Here are a small network's activations along a few directions, averaged over the inputs that share one value of a field.
Related values have similar rows: they may be neighbours, one step apart, or belong to one group.
(in the rows, 500 means zero)
Strong random noise was added to every row along 6 fixed directions; ignore it. To show where, here is one row again and again, with new noise each time:
623, 462, 594, 260, 447, 340, 489, 613, 495, 369, 584, 562, 484, 610, 440, 527, 545, 447, 431
581, 436, 464, 207, 379, 507, 523, 582, 546, 624, 540, 662, 406, 442, 448, 583, 528, 359, 569
589, 416, 584, 359, 678, 261, 370, 440, 402, 293, 532, 508, 624, 410, 590, 424, 523, 465, 494
747, 534, 494, 347, 347, 630, 617, 462, 600, 648, 567, 482, 389, 409, 514, 532, 466, 392, 668
484, 431, 636, 560, 756, 167, 252, 394, 327, 168, 433, 430, 702, 486, 594, 340, 573, 575, 323
826, 337, 562, 409, 592, 367, 645, 662, 627, 187, 739, 535, 509, 592, 490, 331, 456, 584, 530
694, 470, 570, 488, 526, 444, 643, 596, 558, 305, 652, 444, 495, 605, 480, 377, 475, 564, 531
574, 379, 466, 355, 587, 453, 631, 634, 536, 408, 650, 604, 495, 465, 488, 414, 475, 483, 631


Values of Fef:
g5: 409, 476, 471, 432, 541, 502, 640, 629, 496, 408, 694, 589, 552, 595, 472, 558, 444, 539, 476
g3: 669, 461, 451, 542, 366, 491, 457, 463, 607, 488, 531, 536, 432, 617, 631, 620, 452, 525, 317
g6: 836, 579, 657, 489, 251, 418, 333, 379, 593, 498, 489, 438, 479, 575, 497, 738, 573, 479, 247
g8: 69, 644, 595, 652, 785, 416, 394, 437, 233, 412, 367, 322, 672, 477, 533, 426, 513, 504, 530
g4: 681, 546, 551, 321, 742, 328, 442, 404, 492, 361, 665, 349, 677, 361, 516, 597, 376, 478, 692
g1: 457, 516, 477, 457, 401, 527, 499, 474, 460, 536, 408, 549, 480, 569, 686, 548, 457, 416, 497
g10: 417, 381, 469, 575, 659, 442, 230, 406, 487, 548, 296, 539, 577, 282, 430, 460, 551, 487, 494
g2: 334, 325, 430, 779, 859, 461, 425, 399, 472, 393, 494, 543, 658, 336, 542, 340, 438, 726, 460
g7: 621, 512, 507, 359, 329, 593, 528, 438, 517, 543, 496, 515, 452, 476, 552, 544, 501, 417, 541
g9: 582, 409, 344, 518, 380, 701, 535, 602, 716, 713, 457, 678, 301, 455, 456, 481, 512, 479, 576
A value of Fef combines one of 2 hidden first parts with one of 5 second parts; all combinations occur once.
Q: g5 and g3 share the first part; g5 and g7 share the second. Which value has the first part of g7 and the second part of g3?
A: g1
Q: g6 and g2 share the first part; g6 and g9 share the second. Which value has the first part of g9 and the second part of g2?
A: g8

Values of Lebi:
b3: 471, 804, 559, 537, 344, 593, 708, 435, 386, 512, 566, 272, 493, 633, 597, 603, 454, 435, 584
b10: 643, 670, 565, 316, 342, 579, 541, 460, 519, 617, 549, 412, 413, 521, 492, 668, 475, 400, 589
b9: 806, 726, 600, 816, 523, 747, 756, 385, 596, 447, 587, 126, 499, 446, 504, 348, 409, 593, 789
b1: 484, 591, 551, 624, 467, 569, 601, 528, 539, 565, 498, 346, 464, 599, 394, 452, 485, 559, 558
b4: 477, 322, 529, 420, 680, 290, 678, 803, 515, 112, 695, 620, 607, 728, 477, 393, 453, 601, 445
b6: 203, 468, 401, 699, 726, 495, 776, 598, 392, 333, 644, 517, 576, 591, 647, 307, 440, 625, 700
b8: 465, 453, 448, 483, 515, 550, 634, 727, 557, 421, 638, 567, 420, 598, 378, 445, 486, 553, 545
b5: 337, 326, 307, 581, 369, 642, 409, 629, 662, 785, 337, 731, 408, 443, 266, 469, 567, 575, 377
b7: 535, 753, 583, 635, 293, 678, 589, 348, 474, 651, 427, 281, 440, 568, 513, 628, 488, 458, 457
b2: 528, 503, 595, 650, 460, 434, 362, 439, 500, 429, 453, 407, 461, 655, 467, 456, 541, 607, 209
Lebi is arranged as a line.
Q: A walk along Lebi starts at b9 and steps to its neighbour b5. Put b3, b4, b7, b2 in the order it reaches them.
A: b2, b7, b4, b3
Q: How many steps from neighbour to neighbour lead from b1 to b6, at the fewest?
A: 7
